Small tables with named rows and columns. After each table, cells are looked up by row and column.

Table kurelu
|  | runofu | ziv | lasunek | vemom |
|---|---|---|---|---|
| dafan | 26 | 184 | 183 | 145 |
| zufif | 216 | 38 | 228 | 195 |
| vazagos | 132 | 54 | 64 | 142 |
| tutuge | 32 | 76 | 13 | 132 |
| luvome | 214 | 47 | 20 | 114 |
| zeg | 159 | 161 | 132 | 11 |
| biv | 182 | 90 | 155 | 180 |
| pomore | 163 | 43 | 42 | 184 |
| taz | 149 | 95 | 36 | 173 |

vemom of taz is 173
lasunek of biv is 155
ziv of zufif is 38
ziv of tutuge is 76
runofu of tutuge is 32
ziv of taz is 95
ziv of biv is 90
lasunek of vazagos is 64
ziv of dafan is 184
lasunek of tutuge is 13
runofu of vazagos is 132
ziv of pomore is 43
Which row has the largest runofu? zufif

temodu =
         davudin  baz  kazo  fav  laz  digiv  lemim
fel          653  304   720  769  209    879    513
pev          582  387   645  778  359    768    440
tumomav      613  351   720  721  261    801    499
fazi         443  453   772  622  285    533    363
kor          540  440   694  642  387    653    470
kovavig      465  448   753  629  306    564    387
miv          408  463   803  602  255    483    330
delaz        544  427   529  904  486    756    342
luz          539  441   695  637  388    651    472
nep          572  462   677  579  458    657    546

laz of fel = 209
fav of fazi = 622
fav of fel = 769
kazo of luz = 695
davudin of miv = 408
digiv of fazi = 533
baz of fel = 304
digiv of pev = 768
lemim of luz = 472
fav of luz = 637
fav of nep = 579
digiv of luz = 651
lemim of fazi = 363
baz of delaz = 427
lemim of kor = 470
fav of pev = 778
lemim of miv = 330

gilibud:
,tivazud,las,fevi,sefidez,taveni,dedirep,rimef,neninab,nobe,vozo
liledaz,146,143,144,143,147,149,137,122,149,144
rivum,150,148,144,133,133,139,86,88,149,150
mobob,156,162,166,181,175,166,232,242,154,159
sirenid,144,138,136,128,137,145,133,141,151,151
bosav,154,156,155,154,150,149,135,133,150,151
zop,148,146,145,139,140,142,93,67,147,138
zil,144,140,138,124,127,133,46,27,146,142

What is the vozo of bosav in gilibud?
151
What is the las of rivum in gilibud?
148
What is the vozo of zil in gilibud?
142
What is the dedirep of rivum in gilibud?
139
What is the rimef of rivum in gilibud?
86
What is the neninab of liledaz in gilibud?
122
Which row has the largest las? mobob

dunafer
columns: golik, bam, fidani
lubo: [0.520, 0.307, 0.198]
ginuvu: [0.990, 0.939, 0.939]
bez: [0.517, 0.531, 0.734]
pilop: [0.169, 0.722, 0.715]

ginuvu, fidani: 0.939
bez, bam: 0.531
pilop, golik: 0.169
lubo, fidani: 0.198
bez, fidani: 0.734
ginuvu, bam: 0.939
ginuvu, golik: 0.990
pilop, fidani: 0.715
lubo, golik: 0.520
pilop, bam: 0.722
lubo, bam: 0.307
bez, golik: 0.517

gupupez =
	fesorav	pem	bif	rekuf	mupif	fegunit	sakiza	nep
mabinu	86	123	205	158	119	117	201	71
vutu	42	130	75	85	118	146	183	161
govepe	46	116	119	130	84	118	166	172
piluru	173	242	154	110	163	194	153	178
ludo	128	63	153	159	129	172	135	147
bomo	196	175	142	108	207	193	116	158
geg	202	128	160	168	104	131	154	141

sakiza of bomo = 116
nep of mabinu = 71
fesorav of geg = 202
bif of bomo = 142
bif of mabinu = 205
mupif of bomo = 207
bif of vutu = 75
sakiza of vutu = 183
mupif of geg = 104
rekuf of bomo = 108
rekuf of govepe = 130
pem of geg = 128
nep of piluru = 178
nep of ludo = 147
pem of ludo = 63
bif of piluru = 154
bif of ludo = 153
mupif of govepe = 84
sakiza of geg = 154

dumuvot:
cols = vulop, ges, gil, nakupu, sekoze, rir, dizal, papuzez, gog, kagero
dib: [140, 156, 199, 47, 218, 123, 177, 249, 88, 200]
takepos: [145, 154, 171, 43, 193, 135, 128, 174, 87, 193]
zuken: [138, 155, 175, 44, 191, 126, 126, 190, 82, 198]
tuta: [119, 148, 189, 57, 211, 106, 131, 224, 81, 206]

sekoze of zuken = 191
kagero of tuta = 206
nakupu of dib = 47
gog of takepos = 87
papuzez of takepos = 174
kagero of zuken = 198
nakupu of tuta = 57
papuzez of tuta = 224
gil of zuken = 175
sekoze of takepos = 193
gil of dib = 199
papuzez of dib = 249
gog of tuta = 81
Which row has the largest ges? dib

